These are the activations of a small neural network, seen along a few directions. Each row is one input.
In each table, some parts of the input vary, and every possible input appears once, in random order.
Descriptions start from the smaller parts, as in this example, which fits no table here: one of 5 places around a ring, together with either a single point or (one of 2 separate values, together with one of 4 places along a line) or one of 11 places along a line.
Shared parts are said once, and a part with two or three values counts as separate values.
In the rows, zero is written as 128.

Other details of the inputs shift rows strongly along three fixed directions, in all tables alike. That doesn't count.

Table:
x1: [ 77 159 154 194 118 112 116 136 105 163  76]
x2: [150  97 148  86 131 146 137 147 115  87 162]
x3: [149 136 130  61 106 129 137 121 147  89 159]
x4: [146 106 120 167 161 134 114 139 126 141 113]
x5: [ 81  35 151 209 128 204 152 186 119 165 154]
x6: [144 177  86 124 149  74 105  99 154 215  90]
x7: [ 95  57 156 137 128 192 155 173 104 133 179]
x8: [176  90 119 107 152 161 113 158 157 110 125]
x9: [ 90 176 154  61  97 109 147 116 102 145 154]
x10: [167 120 104  67 130 128 137 101 145  85 170]
x11: [161 169  75 157 184  86  90  96 139 171  60]
x12: [131 176 103 113 129  81 128  82 128 130 123]
x13: [181  97  95 145 180 137 102 138 146 137 108]
x14: [170 165  90 114 174 101  97 105 139 145  81]
x15: [ 78 139 139 208 126 143 118 145 114 159  69]
x16: [188  95  87 149 171 130 107 132 164 140 114]
x17: [205 110 122  38 129 127 125 131 169  86 160]
x18: [120 125 132 110 145 140 128 141 112 162 134]
x19: [ 55 140 169 192  77 111 150 128  99 141 128]
x20: [154 172 124  12 110 109 134  93 132  75 160]
x21: [182  72  97 171 191 174  98 166 153 140  87]
x22: [141 162 111 121 128 111 113 112 151 138  94]
x23: [ 90 146 148 125  83 109 149 113 117 113 154]
x24: [183 110 107  55 125 131 135 117 164  84 173]
x25: [123  81 148 172 119 167 126 170 143 127 121]
x26: [ 51 185 174 106  69 109 155 111  83 101 146]
x27: [176 130  83 125 151 121 106 111 168 136 104]
x28: [ 93 163 132 133  95 105 142 101 123 123 131]
x29: [ 83 195 127 169 106  95 119 101 123 162  73]
x30: [123  75 132 165 146 190 126 161 121 111 122]
x31: [149 138 140  65 130 116 133 120 116  92 159]
x32: [126  71 149 146 111 180 138 172 146 105 143]
x33: [ 59 137 150 188  95 124 151 120  95 131 138]
x34: [138  88 117 217 146 145 109 155 153 164  89]
x35: [123  88 162  93 109 149 157 143 100  74 193]
x36: [112  67 142 149 127 190 146 155 112  88 159]
x37: [104  97 165 108  86 136 168 131 103  80 199]
x38: [ 69 163 161 127  79  89 159  97  89 111 167]
x39: [126 152 118 172 157 109 107 127 118 161  78]
x40: [102 222 117 110 123  51 125  68  93 141 113]
x41: [205 126  87  58 163 126 103 131 183 166 120]
x42: [ 99 168 151 150 114  98 122 126 107 147  93]
Description of these inputs: one of 6 places around a ring, together with either a single point or one of 6 places along a line.
The inputs of x3 and x40 match in every part but the place on the ring of 6. If x41 is changed in the same way as x3 into x40, which row does it become?
Answer: x7
The inputs of x2 and x19 match in every part but the place on the ring of 6. If x18 is changed in the same way as x2 into x19, which row does it become?
Answer: x6
A walk changes only the place on the line of 6. It starts at x30 and steps to x14. List the rest of the walk in order.
Answer: x21, x39, x31, x2
Change only the place on the line of 6 in x19. List by row number the other rows that result.
Answer: x23, x24, x27, x28, x34
List by row number the other rows that have the place on the ring of 6 in common with x9.
Answer: x1, x8, x15, x20, x26, x42
